A small network was trained on invented records. Each row is its activation on one of them, seen along a few directions.
Here are examples, each followed by its value of one field, Mepu.
The largest differences between rows may come from other fields.
Strong random noise was added to every row along 5 fixed directions; ignore it. To show where, here is one row again and again, with new noise each time:
[-680  172  111  -71  293 -251  122   45 -431  184 -176  246 -373  233
 -240  107  -86 -346  337  226  422  126  391  422]
[ 178 -125  173  211 -289   53  -63   47  -52  204 -109  207 -271  188
 -105 -265  238  196 -132   94 -103  215  372 -158]
[-206 -315  -29   27  105  171   62  251 -314  493 -159  424 -621  350
 -508 -318  225  254 -111   46  162  533  796  368]
[-230   21  141 -107   29 -157   -4   14 -190   38 -129   73  -80  200
  -41  -15   80 -103  -22   49   30  194  220  177]
[   4  129 -180 -293  322   99 -333 -466  296 -281  118  692 -149  234
 -220 -379  345  282  368 -197 -103  -36   30  445]
[-118  393  295  189   89 -392 -347 -191  142 -128 -180  345 -225  141
 -105 -150  154 -278  346  270   96 -157  -47 -128]
[-266  215  -24 -573  537 -294 -391 -297  215 -447  -54  272  201  247
  -76 -121  238 -111  112 -224 -138  103 -209  551]

[-308  190  260   27  225 -381 -276   41  -53   12 -478  162  -99  214
 -146  -57  181 -378  -37  100  199  145  142   38]
e3
[-295  263   58 -628  452 -492 -251 -187  198 -656   80 -207  494   59
  272  283 -122 -294   25 -172 -257  -83 -531  401]
e8
[  35  114 -221   13  -53  235  200 -209  -13  -55  197   32   70 -170
  149   16 -116  113  363  -21   92 -296 -115  111]
e1
[ 179  -63 -266 -352  308   -5 -345 -270  363 -295   21  335  135  182
 -102 -399  332  338  -97 -401 -320  102  -31  373]
e1
[ -31   26 -226  193  391  186 -187   51  104  214   25  536 -584  138
 -539 -373  180  102  299   91  276  106  184  161]
e4
[ 105 -120   59 -130 -113  -61   38  130  -33  -41   16 -288   93   34
   96  -46  -78  -22 -264 -115 -223  159   41  -33]
e9
[ 441 -213 -125  416 -457  581  147  -26    4  420  169  413 -391  -44
 -158 -311  134  517   59   56   69  -70  386 -265]
e6
[ -32  -92   10    4    0   16   80  220  -94  222  -49  -74  -37   43
 -111   31   -6   -7 -170   64   61  221  107   62]
e6
[ 214  -35   77  -41  -96 -154  -47  -16  128 -200  162  -89  107  -12
   62   71  -82   49    5  -47 -215  -53 -128  -66]
e7
[ 332 -305  127  120 -173  -39 -125  256   59  276   34   93 -337  224
 -274 -216   85  329 -320   40 -351  356  386  -73]
e2
[  48  -90 -260  -72   90  326   47 -135  163  -82  121  252 -129  -68
 -139  -76   50  215  226 -113   64  -81   55  130]
e7
[ 145  -85  -96   67  108   52 -118    6   13  178   -7  424 -466  244
 -377 -362   88  340   52  -25  -33  189  457  300]
e9
[-342   76   98 -176  103 -320  180  160 -354  101   -5 -163  -33  131
   17  353 -405 -238   32  108   88  121  175  340]
e2
[ 170  163   23   40 -268   -1   77 -258   99 -166   95  -30  325 -130
  316  104    3   -8   46    1  -67 -246 -283 -272]
e5
[ 221  264  161  301 -346 -126  -34 -294  124  -97   65  160   41  -60
  200   21  -33  -35  204  183  -11 -300 -138 -408]
e5
[ -84   10   10   16  -60  -77   43    1  -93    1  -31 -115 -142   60
   32   10  -64  -12  -29   15   31   29  104   88]
e1
[ 226  -60  -37 -142 -134   47 -119 -111   84 -102   78  307  -65  309
  -33 -167   95  340 -108 -160 -250  175  275  217]
e6
[  64  271  -64  -72  432 -116 -429 -227  430 -209   -6  407  -70   30
 -252 -188  225  -12  222  -31   77 -142 -304  125]
e5
[ 194 -353 -194  -39 -220  570  360   10 -183  265  204   24   38  -64
   29 -100   82  408  -52 -185  -28  173  271  126]
e3
[ 101  -42  -60 -101   32   79  -43  -94  154  -73   66  106  -72   61
  -51   -1  -18   80   53  -51 -107   17   70   49]
e2
[-183 -201  -16 -426 -139  -33  336  103 -280 -213  136 -526  445  -44
  428  398 -225   11 -299 -185 -203  127  -76  219]
e7
[-234  174  -15  133  194  -91  -95 -123   32   49   53  381 -385   75
 -281   -9 -125  -85  427  143  236 -220  138  196]
e8
[-206 -291 -230 -457   64  173  357  -11 -287    9  314  -33   39  135
   -9  203 -197  250  -24 -247 -163  204  251  600]
e8
[ -70  -18    5  158 -115  116  -68   51  -48   31 -292  -90  129  -85
  128  -36  246 -137 -228  -55   89   70   47 -293]
e4
[  29 -328    2 -277  -71  -24  141  247 -265  122   36 -323   56  206
  -42    9 -147  132 -431 -196 -241  408  323  333]
e9
[-165  458  172  -67   37 -282 -109 -298   61 -324  -24  117  121   73
  252  122 -123 -308  396   63   50 -239 -206   83]
e3
[ 368  -40  101  155 -131 -128 -353   16  205  -48  -88  165  -79  193
 -135 -285  275  148 -251  -98 -266  214  120 -115]
e4

Which value of Mepu does each new row have?
[ 406  182  568  417 -129 -583 -532  198  351 -100 -293 -279   28  -61
   -8 -241  148 -259 -340  296 -291  -31 -281 -719]
e9
[ 442  -12  -80  -76 -151   91 -244 -286  416 -229  231  291  -48  116
  -65 -230   73  401   79 -166 -434  -73 -127  -70]
e2
[ 104  334   92  198  211 -204 -338  -50  301 -218  -53   22   91 -176
  -15  -97  181 -320  176  132   72 -228 -467 -349]
e4
[-308 -111 -156 -262  268   69   94  208 -251   65  -77 -302  278  -50
   11  142  -24 -173 -258 -169  132  267  -42  301]
e4
[ 209  -73  184  285 -317  -56  -23  159   53  192 -152 -139 -143    2
   26   15   -9  -54 -159  249  -68   53  117 -457]
e2
[-179 -255 -154 -434  157   41  193   62 -238   49  180  -48  -32  245
 -126  193 -219  155 -116 -216 -122  292  302  627]
e2
[ 336  -51   86  218 -431  100  173   56   18   39  135 -336  -20 -106
  149   -4 -155  101   -9   90 -206  -61 -112 -431]
e9
[-295  -11 -122 -458  577 -200 -189    4   49 -184  -40  114  -87  194
 -225 -148  125   14  -24 -180  -55  235   61  580]
e1
[ 319 -243  113  273 -406  232  -54  -23  -23  235 -230  270 -161  192
  -50 -317  345  315 -278  -72 -131  205  461 -210]
e3
